A small network was shown many inputs. Here are its activations along a few directions, one row for each input.
In each table, some parts of the input vary, and every possible input appears once, in random order.
Descriptions start from the smaller parts, as in this example, which fits no table here: one of 8 places around a ring, together with either a single point or one of 11 places around a ring or (one of 3 separate values, together with one of 4 places along a line).
Shared parts are said once, and a part with two or three values counts as separate values.
In the rows, 128 means zero.

Table:
R1: [142 125  97  86 172 164 106 130 112 164 116 130 116 128 150 120]
R2: [149 135 127 108  97  66 147 165 143 103 117 117 130 104 134 129]
R3: [138 109 163 122  93  61 126 110 118 111 125 121 139 143 118 127]
R4: [102 125  88 112 142 177 110 136 113 156 138 117  83 138 147 126]
R5: [110 106 142 126  75  97 137 130 108 120 118 109 139 119 115 107]
R6: [145  97 145 132 159 128  70  87 131 126 145 142 106 172 153 126]
R7: [128 143  91 102 162 156  96 150 127 145 137 134  96 121 146 126]
R8: [112 126 104 121 168 171 106 111 106 138 103 125  97 157 134  85]
R9: [157 137 112 106 159 139  92 140 154 121 136 137  94 134 159 126]
R10: [137 121 112  88 113  94 162 153 105 147  99 110 149  97 124 122]
R11: [131 156 143 208 110 157 226  34 133  80 151 180 231  92  80 217]
R12: [129 119 168 139 171 147  88 125 157 134 145 135 113 160 144 118]
R13: [127 127 186 131 107  77 146 150 143 121 126 116 145 130 111 116]
R14: [136 144 146 154 146 151  85 157 170 144 145 126 103 141 143 130]
R15: [ 98 120 103 111  81 106 165 159 107 140 118 100 115 107 118 129]
R16: [113 117 122 126 141 168  85 105 116 141 141 127 112 157 139  95]
R17: [131 142 162 151  80  76 142 182 160 130 124 111 134 110 119 133]
R18: [122 148 105  99 100  83 156 173 119 133 119 113 133  93 114 121]
R19: [110 112 123 124 108 102 155 134  97 116  82 107 123 121 113  95]
R20: [141 151 122 213 178 239 160  27 142  89 172 203 202 137  98 212]
What do these inputs look like to the network? -> one of 2 separate values, together with either a single point or one of 9 places around a ring
The inputs of R6 and R3 match in every part but the choice among 2 separate values. If R7 is changed in the same way as R6 into R3, which row does it become? -> R18

Table:
R21: [152 132 111  80 180 139 106 132 118 150 110 133 120 135 145 100]
R22: [133 103 182 115 106  54 126 156 132 127 103 103 129 135 127  97]
R23: [117 130  86  90  87 107 149 168 112 142 118 102 109  97 135 125]
R24: [132 138 130 207 138 182 164  54 127  83 132 170 193 124  89 166]
R25: [ 97 111 122 110 147 157  99 145 103 163 107 104  92 151 138  75]
R26: [102 109 118 119 111 136  89 165 129 145 128  97  66 143 152  96]
R27: [131 158 125 187 166 195 170  69 149 109 161 178 173 118 110 201]
R28: [161 144 129  96 133  81  90 185 160 130 134 120  96 123 153 116]
R29: [160 131 106  87 144 115  95 154 144 131 132 125  94 127 162 123]
R30: [118 144 109  97  77  74 144 199 127 142 121  98 110  93 128 117]
R31: [103 122 141 126  99 102  85 195 145 145 130  92  67 140 143  89]
R32: [126  92 142 100 135 102 130 102  90 132  99 116 133 146 126  95]
R33: [131  90 138 108  98  78 118 123 115 112 118 111 109 139 144 117]
R34: [127 154 125 192 149 186 180  63 135  76 137 170 182 123 100 172]
R35: [127 159 127 185 161 190 185  68 147  89 146 178 169 120 103 184]
R36: [104 122 162 125 116 112  98 197 148 158 112  88  88 140 135  77]
R37: [131 102 162 116  88  45 112 154 130 113 121 108 110 135 136 110]
R38: [120 143 130  96  95  83 157 202 129 156 104  94 129  94 118 104]
R39: [162 145 151  95 151  90 103 187 163 145 115 116 117 123 144 103]
R40: [138 140 156 194 148 197 139  52 147 108 187 182 189 132 107 216]
R41: [125  93 126 100 114  88 116 105  96 117 115 117 114 145 132 107]
R42: [135 131 158 203 141 179 137  30 143 105 175 175 196 138 112 188]
R43: [140 138 148 206 130 182 152  36 130  94 139 175 192 134  99 175]
R44: [ 95 112 106 111 127 144  86 147 109 149 122 104  73 150 143  87]
R45: [151 133  95  80 160 124  92 135 124 135 126 133 101 134 151 113]
R46: [111 132  75  83 104 116 146 149  92 146 115 108 115 104 123 114]
R47: [142 146 131 193 155 200 157  65 153 122 177 179 185 135 112 215]
R48: [113 130  92  82 123 129 159 146  86 161 100 107 133 105 117 101]
What do these inputs look like to the network? -> either one of 8 places around a ring or (one of 4 separate values, together with one of 5 places along a line)
Change only the choice among 4 separate values in R36. List by row number the other rows that result. -> R22, R38, R39
Change only the place on the line of 5 in R45. List by row number the other rows that result. -> R21, R28, R29, R39
Which other rows belong to the same alternative as R43? List them by row number. -> R24, R27, R34, R35, R40, R42, R47

Table:
R49: [147 128 175 198 149 155 152  57 150  87 147 175 193 141 104 175]
R50: [112 106 115  79 132 108 106 148  93 146 104  97  85 145 143  86]
R51: [104 115 127 108 118 123  98 167 117 155 122  93  95 136 140  90]
R52: [120 127 137 114  87  88 118 190 136 139 111  99  97 119 130  97]
R53: [134 141 126 190 129 171 167  56 137  77 164 179 187 120 102 194]
R54: [131 155 107 185 158 220 167  48 131 116 161 181 181 119 108 202]
R55: [144 132 167 196 176 189 126  45 149 100 154 181 177 153 116 167]
R56: [126 136 134 102 105  67 115 195 142 142 116  93  89 119 142 103]
R57: [136 149 117 190 132 184 191  60 131 102 154 175 199 110  98 209]
R58: [131 114 106  70 130 100  98 157 105 148 100  94  89 137 155  76]
R59: [125 135 120  98 135 101  92 190 141 153 121  97  74 136 154  98]
R60: [129 163 119 187 174 222 173  53 135 111 146 181 190 119  96 180]
R61: [102 107 119  97 123 115 107 151 105 153 116  96  90 145 141  84]
R62: [143 130 145 191 159 192 125  38 146 102 169 180 167 147 121 189]
R63: [115 103 126  87 101  75 128 157  99 134  94  97  97 126 130  90]
R64: [108 112 138 114  87  91 120 176 122 143 112  93 107 117 128  94]
R65: [102 108 132 101  93  80 130 158 108 143 109  93 107 128 130  90]
R66: [144 119 103  60 136  91  85 188 120 160 107 105  84 128 150  81]
R67: [133 156 129 191 147 186 197  65 135  98 139 175 207 109  86 187]
R68: [116 130 126 107 118 120  96 182 132 151 120  99  85 138 143  94]
R69: [146 126 154 194 132 158 151  50 147  89 161 174 184 136 109 196]
R70: [135 111 117  78  99  67 120 166 110 136  90  94 102 118 142  80]
R71: [135 127 122  67 138  98  96 196 139 156 122  97  80 129 160  95]
R72: [136 128 135  72 108  65 119 201 139 146 116  94  95 111 148  99]
R73: [130 146 116 187 156 207 142  43 137  90 171 185 170 130 114 187]
R74: [145 120 116  65 106  57 108 193 120 150 101 101  98 110 138  86]
The inputs of R49 and R55 match in every part but one. If R74 is changed in the same way as R49 into R55, which row does it become? -> R66
What do these inputs look like to the network? -> one of 2 separate values, together with either one of 5 places along a line or one of 8 places around a ring
Change only the place on the ring of 8 in R50. List by row number the other rows that result. -> R51, R58, R59, R61, R66, R68, R71

Table:
R75: [132 106 105  85 124 106 106 156 109 138  97 101  73 141 151 100]
R76: [131 115 149 110 136  90  96 171 139 144 107 102  89 147 145  90]
R77: [132 123 107 159 154 178 135  71 125 111 134 151 130 146 134 159]
R78: [119 141  89  65 140 125 123 181 116 157 115 105  93 114 143  93]
R79: [121 126 169 164 165 172 122  85 143 124 156 155 153 149 120 148]
R80: [139 121 153 100 119  77  76 174 148 147 137 108  91 138 153 105]
R81: [130 131 131 167 149 175 117  75 134 100 144 158 143 142 125 140]
R82: [122 139 108 152 151 197 131  85 116 142 144 152 155 134 117 150]
R83: [129 116 123  98 122  97  88 160 120 130 109 107  90 140 142  79]
R84: [145 146 157 169  82  83 232  82 126  82 130 158 238  79  74 193]
R85: [133 123  95  90 117 122 109 171 115 159  92  96  88 122 148  88]
R86: [117 156  94 143 168 196 146  99 124 131 150 158 144 118 115 160]
R87: [ 98 121 155 122  19  16 203 186 113 115 104  83 155  78  92 121]
R88: [142 127 158 169 148 158 107  96 163 112 172 159 150 144 133 165]
The inputs of R81 and R83 match in every part but one. If R79 is changed in the same way as R81 into R83, which row does it become? -> R76
What do these inputs look like to the network? -> one of 2 separate values, together with either a single point or one of 6 places along a line
Change only the choice among 2 separate values in R77. List by row number the other rows that result. -> R75

Table:
R89: [109 151 102 158 165 208 133  54  93 128 140 146 158 139 130 153]
R90: [155 121 106 148 154 194 117  69 129 112 148 158 153 126 140 166]
R91: [108 146 114 172 121 155 176  63  83 112 127 139 186 124 103 167]
R92: [126 134 114 145 162 191 142  49 120 129 145 160 131 137 131 171]
R93: [140 144 161 159 120 122 152 110 143  85 155 163 169 119  98 182]
R94: [132 151 156 150 173 171 113 102 146 100 171 156 137 134 139 181]
R95: [137 155 149 183 171 159 101  98 173 115 169 156 137 125 141 163]
R96: [144 151 185 198 124 131 162 130 174 113 136 137 171 130 115 178]
R97: [ 97 144  93  69  58  75 140 238 125 160 106  74  82  80 141  91]
R98: [133 116 127  63  93  37 126 187 114 118  68  81  84 115 145  53]
R99: [140 127 127 157 112 121 169  91 145  91 158 163 179 130 109 169]
R100: [152 113 118 161 110 140 161  79 120  96 132 155 180 111 111 181]
R101: [ 96  75 167 105  56  52  93 167 107 134 111  65  76 145 140  58]
R102: [106 118 119 170 127 177 197  75 103 109 113 162 190 117  64 133]
R103: [146 156 174 184 167 184 120 121 184 129 150 146 143 146 145 165]
R104: [107 126 108 157 170 231 153  65 112 125 127 167 163 132  92 118]
R105: [129  84 144  66 148  78  55 169 112 169 101  97  76 168 160  64]
R106: [144 146  84  42 152  98 102 226 122 192 111  89  74 113 150  87]
R107: [145 147 155 193 119 109 139 106 169 101 152 164 169 111  98 164]
R108: [143 134 115 145 156 174 125  80 154 106 174 168 151 146 137 154]
R109: [137 143 112  45  98  56 145 225 118 173 100  87 111  80 141  85]
R110: [135 126 119 155 109 140 180  59 117 114 129 169 163 123  89 173]
R111: [ 97  70 144 105 108  95  48 173 108 154 117  85  40 176 162  59]
R112: [105 145  66  67 112 116  97 238 131 178 116  74  45 114 148  94]
R113: [137 118 101  63 147  79  81 190 114 136  78  90  47 149 161  53]
R114: [128  87 168  66  96  35 100 163 111 149  95  77 113 136 138  64]
The inputs of R114 and R105 match in every part but one. If R99 is changed in the same way as R114 into R105, which row does it become? -> R108
What do these inputs look like to the network? -> one of 2 separate values, together with either one of 5 places along a line or one of 8 places along a line
Change only the place on the line of 5 in R109. List by row number the other rows that result. -> R97, R98, R101, R114
